These are the activations of a small neural network, seen along a few directions. Each row is one input.
Each table varies a few parts of the input and shows all the possible inputs, shuffled.
Descriptions start from the smaller parts, as in this example, which fits no table here: one of 2 separate values, together with either a single point or one of 11 places around a ring or (one of 6 places along a line, together with one of 8 places around a ring).
Shared parts are said once, and a part with two or three values counts as separate values.
(in the rows, 128 means zero)

A family of inputs:
R1: [183 233 154 145 133 166 105  62 103 121 124 108 109 114  59 118]
R2: [159 117  78 189 194 178 231 145  99 148 144 108 130 135  89 160]
R3: [145  40 186 140 132  81 164 139 126  96 127 153 105 205 149  71]
R4: [136 180 115 163 204 143 194  49 104 126 179  93 108 140 113 158]
R5: [105 141 110 141  80 109  48 128 170  95  90 114 167  96 161 195]
R6: [182 242 126 155 153 145 132  57  84 150 137 135  80 165  92 136]
R7: [213 216 121 152 110 158 103 151  87 124 140 155  74  58  44 118]
R8: [ 65 163 143  68  93 138  99 164 211 144 120  94 150 118 142 133]
R9: [123  62 157 140  36  95 112 118  68 131 141  96 125 116 130   5]
R10: [ 45 134 144  68 139 103 121 143 189 156  96 111 169  93 117 142]
R11: [202 169  94 176 156 197 177 197  93 118 121 149 148  43  85 107]
R12: [ 63 170 119  81 108 117 124 161 192 173 133 121 123 169 178 156]
R13: [107 149  84 147  95  87  76 122 154 128 102 142 137 144 198 215]
R14: [166  28 153  80 142 135 147  89 172  55 105 140 117 145 117  45]
R15: [170 114 104 169 171 192 209 143 120 130 138  80 163  82  57 140]
R16: [153  32 132  94 165 118 173  94 149  73 110 165  79 196 147  69]
R17: [ 92 108 105  80 186 103  96 145 139 168 119 119 136 139 180 200]
R18: [ 42 142 119  81 153  85 145 141 171 181 108 138 142 146 151 164]
R19: [ 92 101 130  66 171 122  73 148 156 143 109  92 164  85 146 177]
R20: [ 73 161 113 108  82 126  48 145 192 108 131 126 180 131 130 154]
R21: [ 73 169  88 117  97 105  74 140 172 140 144 155 150 179 167 176]
R22: [138 172 143 152 186 160 169  54 120 103 167  65 138  86  81 138]
R23: [115  24 185 161  86 111 126 113  88 151 143 168  93 178 159  52]
R24: [105 132 101  96 122 109 111 132 112 134 116 146 154 138 193 233]
R25: [161  36 206 121 110  94 140 131 151  82 126 127 144 149 122  45]
R26: [129  20 204 144  65 124 103 104 112 137 140 142 131 121 130  30]
R27: [205 222  95 166 129 142 127 153  65 147 151 182  40 110  74 138]
R28: [106  66 137 158  58  84 132 129  43 141 144 121  85 174 158  27]
R29: [104 124 128  87 108 129  84 137 127 103 103 118 183  87 157 212]
R30: [190 172  68 195 178 184 198 204  71 136 129 174 114  98 116 127]
- Changing only one part turns R24 into R29. The same change can be made to R28. Which row results? => R9
- Describe the family of inputs behind these rows. => one of 2 separate values, together with either one of 4 places along a line or one of 5 places around a ring or one of 6 places around a ring
- Change only the place on the line of 4 in R28. List by row number the other rows that result. => R3, R16, R23

A family of inputs:
R31: [145 142  98 133 170 158 147 145 131 120 119 118 156  89 115 182]
R32: [127 222  85 131 127 131  97 144 130 145 123 151 117 124 135 199]
R33: [ 37  22 159  60  66  70  60 158 205 116  95 127 184 152 207 122]
R34: [  7  32 162  58  70  57  73 136 187 148 112 114 169 175 218 119]
R35: [124 235 112 118 127 139  83 120 145 139 129 119 135  97 106 187]
R36: [143 157  94 139 174 139 152 121 124 126 128 136 125 136 135 190]
R37: [148 123 129 156 165 152 199 131 102 143 148 117 112 128  94  91]
R38: [131 209  90 126 118 151  92 168 139 139 119 130 146  78 115 192]
R39: [ 32  26 154  52  74  43  58 134 194 124  98 143 150 199 233 133]
R40: [197 110 143 179 109 133 146 113  61 115 145 163  72 154 110  59]
R41: [141 169 116 127 174 151 142  96 139 116 130 102 141 110 108 173]
R42: [198  98 147 176 104 148 146 136  71 106 136 144 102 101  91  50]
R43: [119 159 100 145 170 147 161 125 117 149 141 104 142 114 121 177]
R44: [173 119 120 148 170 144 185 126 108 122 137 151  93 150 110 105]
R45: [192 120 160 166 108 141 140  86  78 102 146 130  88 125  79  43]
R46: [103 222  90 136 123 139 106 146 124 171 135 119 134 102 123 185]
R47: [ 29  42 182  46  73  60  50 106 211 119 103 114 167 170 198 122]
R48: [174 107 126 144 166 163 183 151 115 114 126 133 125 101  89  96]
R49: [169 132 142 137 169 157 178 101 124 110 138 116 111 124  80  88]
R50: [173 114 150 185 103 137 163 116  55 137 153 130  92 129  94  46]
- Changing only one part turns R50 into R45. The same change can be made to R43. Which row results? => R41
- Describe the family of inputs behind these rows. => one of 4 separate values, together with either a single point or one of 4 places along a line
- Change only the choice among 4 separate values in R47. List by row number the other rows that result. => R33, R34, R39
- List by row number the other rows that have the choice among 4 separate values in common with R33. => R31, R38, R42, R48

A family of inputs:
R51: [ 67 198  96  86 136 126  77 139 184 147 113 102 176 100 150 234]
R52: [138 205  98 135 149 140 119 120 126 137 132 132 120 123 120 188]
R53: [ 32  75 155  58  84  76  63 134 202 133 105 112 174 150 191 145]
R54: [146  22 159 136 165 131 202 109 120 104 135 119 125 155 122  59]
R55: [178 186 104 154 152 167 141 138 110 121 130 133 123  88  86 151]
R56: [ 71  65 139  96  92  86  97 147 156 136 115 138 143 161 185 123]
R57: [178 153 103 156 220 181 220 123 108 127 142 113 121 105  76 143]
R58: [171  86 171 166  75 120 129 111  67 121 145 144  85 140 106  19]
R59: [145  60 160 126 100 116 123 127 123 102 122 139 121 137 130  64]
R60: [103  81 153 106  97  90 103 111 141 121 123 140 117 171 163  99]
R61: [107 190  84 123 144 134 114 156 139 151 122 130 145 111 143 211]
R62: [201 214 112 193 124 170 149 123  59 137 153 136  87  95  63 101]
- Describe the family of inputs behind these rows. => one of 2 separate values, together with one of 6 places along a line
- Change only the choice among 2 separate values in R62. List by row number the other rows that result. => R58
